Each row below holds a small network's activations on one input, seen along a few directions.
Each table varies a few parts of the input and shows all the possible inputs, shuffled.
Descriptions start from the smaller parts, as in this example, which fits no table here: one of 2 separate values, together with either a single point or one of 9 places around a ring or (one of 5 places around a ring, together with one of 6 places along a line).
Shared parts are said once, and a part with two or three values counts as separate values.

Other details of the inputs shift rows strongly along two fixed directions, in all tables alike. That doesn't count.

A family of inputs:
r1: [ -9  -6 -19  -1  -6  -2  -2   6 -13  -2   6 -11  -4  -2]
r2: [ 10  20  -4  11   0   9   7 -25   0 -10 -23  14  47 -11]
r3: [ 12  15   5   8   3   5   6 -13   6  -6 -10   9  22  -2]
r4: [  0  -3  15  -7   4  -3   3   3  10   2   6   4 -14   5]
r5: [-17  -8 -15 -12  -4  -8  -4  -1 -11  -1   1  -3   0  -3]
r6: [-11  -8 -18  -3  -6  -2  -9   3 -14   3   0  -9  -2  -3]
r7: [-15  -7 -12 -11  -6  -5  -2  -2  -9  -4   2  -4  -1  -3]
r8: [-11   3 -28   0  -8  -1  -1  -9 -19 -10  -6  -7  22  -8]
r9: [-14  -1 -19  -8  -8  -7   0 -10 -14  -8  -6   0  14  -7]
r10: [ -1  -3  16  -7   4  -2   4   5  11   1   7   3 -13   6]
r11: [ 9  9  7  5  5  2  3 -5  7 -1 -5  7  9  0]
r12: [ -2  -3  11  -7   3  -4   1   2   8   3   4   5 -11   4]
r13: [  8  -3  17   3   3   6  -2   9   9   7   7  -2 -15   5]
r14: [  6  -3  19   5   5   2  -1  10  10   6   9   3 -17   3]
r15: [ 12  -1  16   4   5   3   1   9  11   6   6  -3 -17   8]
r16: [  9  -1  11   2   7   2   0   8   9   8   3  -3 -13   8]
r17: [  8  -3  17   4   4   3  -4   9  10   9   5   1 -17   5]
r18: [-17  -8 -14 -12  -3  -9  -3   1 -11  -2   2  -4  -2  -2]
r19: [ 10  12   7  10   1   6   4 -12   5  -4 -11  11  21  -6]
r20: [ -1  -3  14  -7   3  -2   1   3  10   2   5   4 -13   4]
r21: [-13  -6 -20  -5  -2  -6  -6   5 -14   0   3  -8  -2  -2]
r22: [ -9  -6 -20   0  -6  -5  -4   5 -14   0   4  -8  -5  -3]
r23: [ 15  14   4  10   1   6   6 -13   6  -3 -14   6  20   0]
r24: [ 22  21  11  12   7  10  12 -17  14  -4 -18  15  31  -2]
r25: [-13  -8 -16  -1  -7  -1  -5   5 -15  -2   7  -9  -3  -6]
r26: [ 11   0  14   3   4   5   2   9  10   5   6  -5 -15   8]
r27: [ -8  -6 -19   0  -7  -4  -3   5 -13  -2   5  -9  -5  -3]
r28: [  9  -4  19   4   3   4  -3   9  11   8   6   0 -17   5]
Description of these inputs: one of 4 places along a line, together with either one of 2 separate values or one of 5 places around a ring.
Question: The inputs of r2 and r25 match in every part but the place on the line of 4. If r18 is changed in the same way as r2 into r25, which row does it become?
Answer: r10
Question: Change only the place on the line of 4 in r28. List by row number the other rows that result.
Answer: r6, r13, r17
Question: Which other rows agree with r3 in the place on the line of 4? List them by row number.
Answer: r4, r14, r15, r20, r27, r28
Question: Change only the place on the line of 4 in r11. List by row number the other rows that result.
Answer: r3, r8, r21

A family of inputs:
r29: [ 11  -2  19  -5   5   3   2   4  17   7   0  -3 -17  13]
r30: [ 13  18  -8  13   0   4  10 -14   0  -9 -13   9  29  -6]
r31: [-17  -5 -39  -5 -13 -10 -12  -9 -27  -4 -13 -10  16  -9]
r32: [ 10  -1  20   0  10  -1  -4   6  15  13  -2   9 -15   8]
r33: [ 15  17  -5  12   2   7  11 -11   1  -7 -13   2  28  -1]
r34: [-14  -5 -36  -7 -13  -9  -7 -10 -23  -4 -13 -10  15  -6]
r35: [ 15  16   6   6   9   6   1 -19  10   3 -25  18  33  -3]
r36: [ 11   1  21   1  13   1  -7   8  14  14  -1   3 -16  10]
r37: [  4  -5  30   5   4   5  -2   6  14   8  10  13 -18  -2]
r38: [  9  11  12   6  -8  13   9 -17   8 -11  -8  10  24  -6]
r39: [-18 -18 -31  -5 -10 -11  -4  19 -24  -1  18 -25 -26   2]
r40: [ 12  -1  22  -4  10   4   0   8  18  10   1  -2 -17  13]
r41: [  4  -3  24   6   6   5  -6   7  10   7   8   7 -12  -1]
r42: [ 19  21  -2  16   1   6  11 -17   5 -11 -13   7  31  -4]
r43: [-19 -21  -4  -5  -7  -4 -12  16 -12   5  15 -11 -24  -4]
r44: [  8  -3  16  -3   9   0  -3   9  12  13  -1  -2 -16  11]
r45: [-19  -3 -48   1  -9  -8  -5   0 -32  -6  -3 -12  18 -12]
r46: [ 16   6  16   9  14   3   2  12  13   6  10  -1 -16   8]
r47: [  5  10   5   9  -9   9   6 -21  -1 -10 -13  10  31 -10]
r48: [-22 -21  -5  -4  -4  -5 -15  18 -13   9  17  -4 -25  -6]
r49: [-35 -18 -13 -35  -3 -25   3   7  -8  -8  19  -4 -28   5]
r50: [-13  -1 -42  -2 -11  -1   2  -2 -26 -12   0 -18  16  -6]
r51: [ -4  -8  14   3  -4   1  -8   7   2   3  11   2 -17  -3]
r52: [ 10   1   3   3   0   4   9   9   6  -3  11 -10 -15   9]
r53: [ -6  16   4 -17   7  -7  19 -26   9 -16 -14  20  35  -1]
r54: [  4  -5  23   0   1   9   0   7  10   3  10   1 -14   3]
Question: What do these inputs look like to the network?
Answer: one of 2 separate values, together with either a single point or (one of 3 separate values, together with one of 4 places along a line)
Question: The inputs of r38 and r54 match in every part but the choice among 2 separate values. If r34 is changed in the same way as r38 into r54, which row does it become?
Answer: r44
Question: Change only the choice among 3 separate values in r47. List by row number the other rows that result.
Answer: r34, r39

A family of inputs:
r55: [ -8  -9 -20  -3   1  -4   2  20 -11  -1  18 -20 -21   5]
r56: [-12 -15 -11   1   1   1 -12  22 -13  10  13 -13 -19  -2]
r57: [ 20   8  40   5   2  10  11 -14  29   0  -9  22   5   0]
r58: [  7   8  25   4   4   9  13 -11  17  -5  -3  23  14  -6]
r59: [  8  12  28   1   5   5  -1 -18  16  -1 -13  24  20  -4]
r60: [ 24   5  17   8   9   9   2   9  18  12  -2  -5 -14  13]
r61: [-15 -16  -7   3  -8   2  -6  16 -12   1  21  -8 -21  -7]
r62: [-19 -10 -16 -20   0 -18  -2   8  -9  -4  13 -12 -20   8]
r63: [ -8  11 -31   7  -9   1 -10 -23 -24 -12 -22  -2  48 -16]
r64: [-16 -11 -18 -16   2 -11   5  14  -7  -2  16 -12 -19   6]
r65: [ 20  14  15   0   9   6  10 -13  20   4 -18  10  14   9]
r66: [ 16   7  21   4  15   2  -3   9  16   8   4  -1 -14  13]
r67: [-17 -21 -10 -14  -5  -8 -14  11 -11  12   2 -11 -21   2]
r68: [ 19  14  22   0   1   5  19 -16  22  -6 -13  12  13   7]
r69: [-15   4 -28  -4  -4   2   0 -18 -17  -8 -19   6  43 -15]
r70: [ 22  15  16  -2   6   4  18 -13  23  -4 -14   9  13  11]
r71: [ -5  -7  -7  -7   3 -10  -4  18  -4   0  20 -19 -30  11]
r72: [ 20   9  23  17  -5  16   5 -11  13  -3  -7   9  12  -3]
r73: [ -9 -10 -19  -2   4  -2  -6  22 -11   8  14 -18 -21   4]
r74: [-14  -9 -15  -5  -7  -9  -6  12 -15  -5  18 -17 -21   2]
r75: [-14 -16  -9   4  -5   4 -13  18 -14   7  16  -8 -18  -7]
r76: [ 24   6  17   6   5   6   9   8  19   3   4  -8 -16  15]
r77: [ 18   5  19  10  13 -11   5   7  19  12   0  20 -19   5]
r78: [-18 -10 -13 -18   4 -15 -10   9  -9   5   7  -9 -19   7]
r79: [-24 -18   4 -14  -5 -12 -10   8  -6   0  17   0 -26  -3]
r80: [-12 -11 -15  -2  -4  -3   2  18 -13  -2  21 -16 -21   1]
r81: [ 13  18  26  -3   8  -1  15 -16  21 -10  -7  17  15   5]
r82: [  9  -5  30  -1   2   5  -4   1  17  12  -2  11 -14   3]
r83: [  8   4  25  -5  10   1  18   5  21  -2  10  10 -12   9]
r84: [ 10   4  19  -5  19   2   9   8  20   9   3   8 -10  11]
r85: [ -9   4 -41  12 -24   8 -10 -25 -33 -11 -24  -5  49 -21]
r86: [-12   9 -32   9 -17   3 -12 -26 -30 -15 -19   0  50 -22]
r87: [  8   9  25   4   7  10   6 -10  16   2  -8  23  18  -5]
r88: [-16 -14  -2  -1  -9  -4 -12  11 -11  -1  18  -9 -21  -6]
r89: [ -8 -18 -13   1  -6   0 -17  16 -15  12   4 -19 -20   1]
r90: [ 10  12  27  -2  13   2   0 -14  18   3 -14  18  17   2]
r91: [  0  15 -54  23 -14  -8  -3 -21 -34 -12 -24   3  46 -22]
r92: [ -4   9 -40   7 -21   3   6 -24 -26 -19 -18 -11  42 -12]
Question: What do these inputs look like to the network?
Answer: one of 2 separate values, together with either a single point or (one of 3 separate values, together with one of 6 places around a ring)
Question: The inputs of r84 and r73 match in every part but the choice among 2 separate values. If r87 is changed in the same way as r84 into r73, which row does it become?
Answer: r75
Question: Change only the choice among 3 separate values in r68. List by row number the other rows that result.
Answer: r81, r83
Question: Change only the place on the ring of 6 in r89. List by row number the other rows that result.
Answer: r60, r72, r76, r85, r92
Question: Change only the choice among 3 separate values in r87. List by row number the other rows that result.
Answer: r59, r82
Question: Change only the choice among 2 separate values in r71. List by row number the other rows that result.
Answer: r62
